A small network was shown many inputs. Here are its activations along a few directions, one row for each input.
In each table, some parts of the input vary, and every possible input appears once, in random order.
A made-up example of a description, with smaller parts first: line(6) and (point or line(11) or (values(3) and ring(5))).
Shared parts are said once, and a part with two or three values counts as separate values.

Other details of the inputs shift rows strongly along two fixed directions, in all tables alike. That doesn't count.

A family of inputs:
x1: [  0  -9   8   9  10 -11  -6  -4  -8  -4   5]
x2: [  2  -8  -3   2   3  -9 -14   5  -4  14  -2]
x3: [ -5  -9 -46 -29 -39   5  37  26  22  19   2]
x4: [ -3   3  10   5   1   7  -8  -8 -13 -10  -4]
x5: [-13  45  29  18  26  -7  40 -16  19 -28  28]
x6: [  0  -5  -6  -7   1   7 -20   0  -3   4 -13]
x7: [-4 12  8 -1  8  9  0 -7 -4 -8 -2]
x8: [ -8  21 -43 -32 -38 -13 101  36  65  18  32]
x9: [  8   1  12   5  10  -7 -12   6   0  -1   2]
x10: [  6 -18   0   1  -4  -6  -7  16  -4   2  -5]
x11: [ -2   4   4  -1   7   9 -13  -6  -4  -3  -7]
x12: [ 5  2  4  0  4  9 -5 -8 -7 -7 -2]
x13: [ -1  -8  -7  -7  -5   5 -16   3 -10   7 -11]
x14: [-9 15  9 -1  5  6  6 -6 -4 -8 -1]
x15: [ -1   6  19   8  10 -10  -2   4  -2   3   2]
x16: [  1   0  -8   1  -4 -11  -2   4   9  10   0]
x17: [  3   8  10   4   4   6  10 -13  -5 -14   1]
x18: [ -1  -4 -10  -7  -7   7 -13   1   2   3 -12]
x19: [  2  19   6   7   2  14  20 -11  12 -17   8]
x20: [  5 -20 -48 -27 -29 -11  49  27  33  23  21]
x21: [ 10 -38 -30 -15 -28   4 -28  14 -14  20 -16]
x22: [-6  4 18 13  5 -8  7  7 -3 -3  0]
x23: [ 2  2  5  0  6  9 -9 -6 -9 -5 -4]
x24: [-4  0 -7 -8 -8  6  7  1 -1  0 -1]
x25: [-12  28   6  -4   6   7  13  -6  12 -10  -4]
x26: [ -5   8   4  -4   9   6 -14  -4  -2  -1 -13]
x27: [ -1 -10  -7  -4 -10   6 -15   3 -12   4 -10]
x28: [ -2  -4  17  11   5 -10  -5   6  -8   4  -2]
x29: [ -9  13  11   7  15 -10  16 -12   4  -4  16]
x30: [  2   2  15   7   8 -12 -10   3   0   7  -1]
x31: [  0   3   4   3   1  11 -13  -8  -2  -7  -6]
x32: [ 28 -55 -29  -7 -20   9 -55   6 -19  23 -24]
x33: [ -1 -19 -14   1 -10 -10   0   4  -1  11   4]
x34: [ -4   0   7  13   5  -6  -7   2 -10   1  -2]
x35: [ -1   6  18   7   9  -6   8   7   0 -10   3]
x36: [-4  2  8 11  6 -7 -5  0 -7  3  1]
x37: [ -3  25  14   0  10  -5  35   9  17 -12  17]
x38: [ 17 -22 -14  -6  -9   7 -15  -2 -10   6  -9]
x39: [ -1  -2   5  10   8 -12 -12 -12   0   2   5]
x40: [ -4  11   9   8  13 -10  -5  -6   3   3   1]
x41: [ -2   3   6   1   1   6  -3  -7 -10  -7  -2]
x42: [ 0  3  3  0  5 10 -9 -7 -4 -5 -5]
x43: [ 10 -21  -5  -2  -7   5 -25  -5 -18   3 -11]
x44: [  6  -3   6   5  -2   6  -4 -11 -12 -11  -5]
x45: [ -4   7   5  -4   9   7 -12  -3  -7  -1  -9]
x46: [ -5   2  12  11  11  -9   8  -3  -4 -11   9]
x47: [ 13 -40 -48 -25 -42   3   3  20   4  23  -7]
x48: [-13  31   6  -3   2  11  30  -7  19 -14   7]
x49: [ -9   5   9  10  10 -11  10 -11  -1  -3  13]
x50: [  9   3  11   7   8  -6 -12   7   3  -5   2]
x51: [  0  10   7   3   7  12   2 -10   0 -10   0]
x52: [-2  7 10  9 14 -9  8 -7  6 -6 15]
x53: [  4   1   4   6   0  12 -12 -10  -2  -8  -4]
x54: [ -3  -2   5   7  11 -12  -7 -12   1   5   8]
x55: [  4 -17 -18 -16  -9   7 -16   9  -6  15 -10]
Description of these inputs: line(5) and (ring(5) or line(6)).
The inputs of x7 and x21 match in every part but the line(5) part. If x12 is changed in the same way as x7 into x21, which row does it become?
Answer: x47
List by row number the other rows that have the line(5) part in common with x1.
Answer: x13, x14, x17, x24, x28, x35, x36, x41, x43, x49
Start at x19 and move only the line(6) part, one step at a time. The first step leads to x53. Which rows follow, in order?
Answer: x31, x48, x18, x25
Which other rows does x26 become when the line(6) part takes its other values? List them by row number.
Answer: x6, x11, x32, x42, x51

A family of inputs:
x56: [-19  46   4 -10   4  14  45  -5  27 -16   9]
x57: [-19  56  17   5   8  10  87 -12  29 -37  31]
x58: [ -5   3 -19 -17 -18 -12  37  31  29  16  10]
x59: [  3   6  23  12  15  11 -35 -18 -20  -9 -15]
x60: [ -4 -21 -43 -21 -32 -13  28  25  22  30   9]
x61: [  3   0  10   3  11  11 -26 -12 -16  -5 -13]
x62: [ -5  -1  26  21  21 -10 -35 -13 -26  -2  -8]
x63: [  5  -6  25  15  19   7 -42 -21 -33 -14 -11]
x64: [ -4  -8  21  19  15 -11 -41 -11 -25   2  -9]
x65: [ 15 -34  -8   4 -14   5 -32   0 -20   3 -14]
x66: [  1   0  27  14  20  10 -47 -19 -28 -11 -17]
x67: [  1   6   8   0   1 -13   3  16   8   6  -2]
x68: [ 22 -56 -64 -35 -50   4  -1  27   6  37  -7]
x69: [ -9  26   9   5  -1   6  48  -8  12 -24  17]
x70: [ -6  10 -20 -20 -15 -10  53  35  35  15  16]
x71: [-14  26  25  15  22  -9  13 -11  -2 -10   9]
x72: [-15  34  26   6  16  -9  29   9  15 -11  13]
x73: [ 31 -75 -53 -16 -48   3 -41  22 -12  35 -20]
x74: [-14  38   7  -5   6   8  62  -9  16 -23  23]
x75: [  0   5  26  12  24  13 -60 -21 -27 -11 -27]
x76: [ 20 -53 -40  -9 -23 -16 -22  16   2  33   1]
x77: [-23  53   6 -10   3  -7  91  22  46  -9  31]
x78: [ 13 -30 -57 -32 -42  10 -11  25  13  34 -16]
x79: [  2  12  28  23  24 -13  -3 -20   0 -14  12]
x80: [  5 -35 -45 -20 -35 -14   6  24  13  36  -2]
x81: [ -7  29  33  20  18   8  19 -20  -8 -34   8]
x82: [  3  -3  25  14  19  11 -53 -19 -31  -9 -20]
x83: [ 10 -21  -2   9   3 -15 -19  -4  -2   8   5]
x84: [  5 -13   8   5   8   6 -29 -11 -25  -6  -8]
x85: [ -9  12 -43 -33 -32  12  47  20  38  12   5]
x86: [ 12 -26 -23  -3  -9 -14   2   9   9  17  11]
x87: [-10  29  25   7  19  12   6 -17  -4 -20  -1]
x88: [  7 -19 -14 -10  -7   6  -7   0 -10   3  -3]
x89: [ -3  10  24  10  20  13 -45 -18 -21 -12 -22]
x90: [  7  -3  24  23  28 -12 -28 -16 -14  -7   6]
What do these inputs look like to the network?
Answer: line(5) and (values(3) or line(4))
The inputs of x71 and x60 match in every part but the line(5) part. If x90 is changed in the same way as x71 into x60, which row does it become?
Answer: x76
Which other rows does x77 become when the line(5) part takes its other values? List them by row number.
Answer: x58, x67, x70, x72
Which other rows does x86 become when the values(3) part takes its other values? List them by row number.
Answer: x62, x77
